These are the activations of a small neural network, seen along a few directions. Each row is one input.
In each table, some parts of the input vary, and every possible input appears once, in random order.
Descriptions start from the smaller parts, as in this example, which fits no table here: line(6) and (point or ring(11) or (values(2) and ring(8))).
Shared parts are said once, and a part with two or three values counts as separate values.

Other details of the inputs shift rows strongly along two fixed directions, in all tables alike. That doesn't count.

Rows:
row 1: 1,14,38,30,69,21,42,-2,-83,-9,-36,19,-8
row 2: 28,26,-39,4,-26,0,-20,16,19,-8,13,-11,3
row 3: -6,9,33,30,65,13,43,8,-89,4,-28,26,-9
row 4: -37,-5,21,18,49,8,29,32,-89,14,-42,24,-15
row 5: 18,25,-5,-16,-16,-1,-45,15,29,-36,3,-26,-8
row 6: 11,17,-37,-2,-29,0,-35,31,15,-9,13,-11,1
row 7: -6,7,24,25,63,0,12,-20,-83,20,-35,88,12
row 8: 13,28,-24,-15,-22,-3,-37,22,32,-26,-11,-22,-11
row 9: 23,11,-18,-6,-25,-24,-34,27,14,-12,28,-8,-6
row 10: -64,-96,28,-21,-29,-2,61,-56,60,57,34,-21,17
row 11: 24,10,-18,-1,-24,-17,-33,24,11,-12,34,-7,-1
row 12: -39,-9,42,9,58,-3,19,30,-87,3,-39,19,-22
row 13: 27,35,-24,-8,-18,-2,-20,7,32,-25,-10,-22,-9
row 14: -58,-93,30,-15,-26,15,61,-65,60,53,38,-23,24
row 15: -11,12,42,19,68,2,44,5,-78,-6,-45,19,-22
row 16: 12,20,-6,-16,-15,-9,-43,21,27,-29,3,-23,-12
row 17: 26,22,-39,-3,-28,-4,-45,-22,30,6,2,47,28
row 18: -33,-1,25,19,54,19,2,-11,-86,21,-52,81,18
row 19: 7,19,-31,-15,-26,-12,-35,29,25,-14,-4,-17,-11
row 20: 25,29,-21,-2,-16,26,-32,7,23,-33,-3,-25,5
row 21: 21,14,-13,-13,-21,-29,-34,26,19,-18,17,-12,-13
row 22: 16,19,-33,-1,-28,9,-33,22,20,-13,12,-15,4
row 23: 32,15,-17,-5,-20,-13,-62,-16,22,-7,20,47,24
row 24: 15,30,-19,-13,-18,7,-34,14,30,-31,-12,-25,-9
row 25: 24,27,-43,-3,-30,-17,-24,27,19,-5,8,-9,-5
row 26: 38,36,-27,4,-15,17,-20,1,23,-28,-1,-20,4
row 27: 24,24,-43,3,-29,-8,-22,24,16,-3,14,-7,0
row 28: 28,24,-27,-10,-19,-33,-22,21,24,-13,11,-9,-12
row 29: 22,29,-37,-9,-26,-20,-23,25,23,-10,-3,-13,-12
row 30: -14,11,23,30,58,25,43,11,-88,8,-42,21,-9
row 31: -17,2,25,24,58,-12,41,24,-93,15,-28,32,-17
row 32: 29,23,-1,-11,-14,-11,-31,9,27,-33,10,-21,-10
row 33: 31,22,-33,2,-22,-21,-22,21,15,-6,28,-4,-1
row 34: -48,-83,43,-15,-16,31,66,-82,65,35,23,-34,25
row 35: -49,-72,20,-21,-23,1,84,-72,73,53,2,-26,7
row 36: 32,17,-9,0,-17,0,-30,10,17,-22,27,-14,2
row 37: 20,25,-28,-2,-23,16,-33,17,21,-20,6,-18,4
row 38: -43,-89,31,-11,-25,4,70,-67,57,54,44,-18,21
row 39: 21,19,-13,-4,-19,10,-44,16,18,-25,21,-19,4
row 40: -10,4,27,31,60,4,42,14,-89,11,-23,29,-10
row 41: 32,31,-18,-8,-12,-23,-21,13,27,-23,2,-13,-14
row 42: -35,-10,36,22,55,9,18,31,-96,8,-22,24,-11
row 43: -76,-120,39,-26,-31,11,56,-122,87,83,32,29,55
row 44: -6,4,52,26,67,24,30,2,-87,-13,-30,15,-9
row 45: -48,-83,43,-24,-18,-8,71,-69,69,43,21,-25,6
Description of these inputs: ring(5) and (point or ring(8)).
- The inputs of row 17 and row 43 match in every part but the ring(5) part. If row 13 is changed in the same way as row 17 into row 43, which row does it become? => row 5
- Change only the ring(5) part in row 2. List by row number the other rows that result. => row 14, row 22, row 38, row 40
- Change only the ring(8) part in row 28. List by row number the other rows that result. => row 1, row 3, row 15, row 31, row 33, row 40, row 41

Rows:
row 46: -6,-8,-14,4,-6,-5,32,-4,8,18,0,-6,1
row 47: -6,-18,4,-2,-6,-14,22,4,1,12,18,-13,-9
row 48: -8,-9,1,-4,-6,7,0,-28,12,10,-14,21,14
row 49: -23,-21,0,-7,-8,-7,8,6,6,14,-1,-12,-8
row 50: -3,-20,6,-1,-2,-11,16,-7,3,9,20,-7,1
row 51: 9,-5,-4,6,-3,3,17,-31,14,16,-2,15,14
row 52: -12,-5,-7,-8,-1,5,5,-19,15,15,-15,13,7
row 53: 11,45,21,10,46,28,-15,38,-56,-55,-46,-17,-25
row 54: 2,-2,-11,2,-1,0,24,-23,12,15,0,10,6
row 55: 77,58,-64,-12,-67,-24,-98,30,80,-46,57,-23,7
row 56: -10,-18,14,-4,-1,15,-16,-27,6,7,8,22,21
row 57: 6,2,21,1,8,22,32,-16,12,-13,-4,-44,-10
row 58: 7,-15,10,5,0,10,2,-26,4,8,19,20,20
row 59: 17,37,-7,22,31,-10,-8,58,-70,-17,-18,8,-27
row 60: -22,-12,-9,-6,-9,-1,14,-1,10,16,-13,-3,2
row 61: 0,30,10,8,31,-10,-27,60,-71,-21,-25,13,-26
row 62: -19,-22,13,-11,-4,-7,-1,0,7,9,8,-4,2
row 63: -20,-18,15,-4,-1,0,-7,-14,6,5,9,7,7
- What is each input in this table made of? => values(2) and (point or ring(8))
- The inputs of row 61 and row 47 match in every part but the values(2) part. If row 63 is changed in the same way as row 61 into row 47, which row does it become? => row 55
- Change only the values(2) part in row 50. List by row number the other rows that result. => row 62
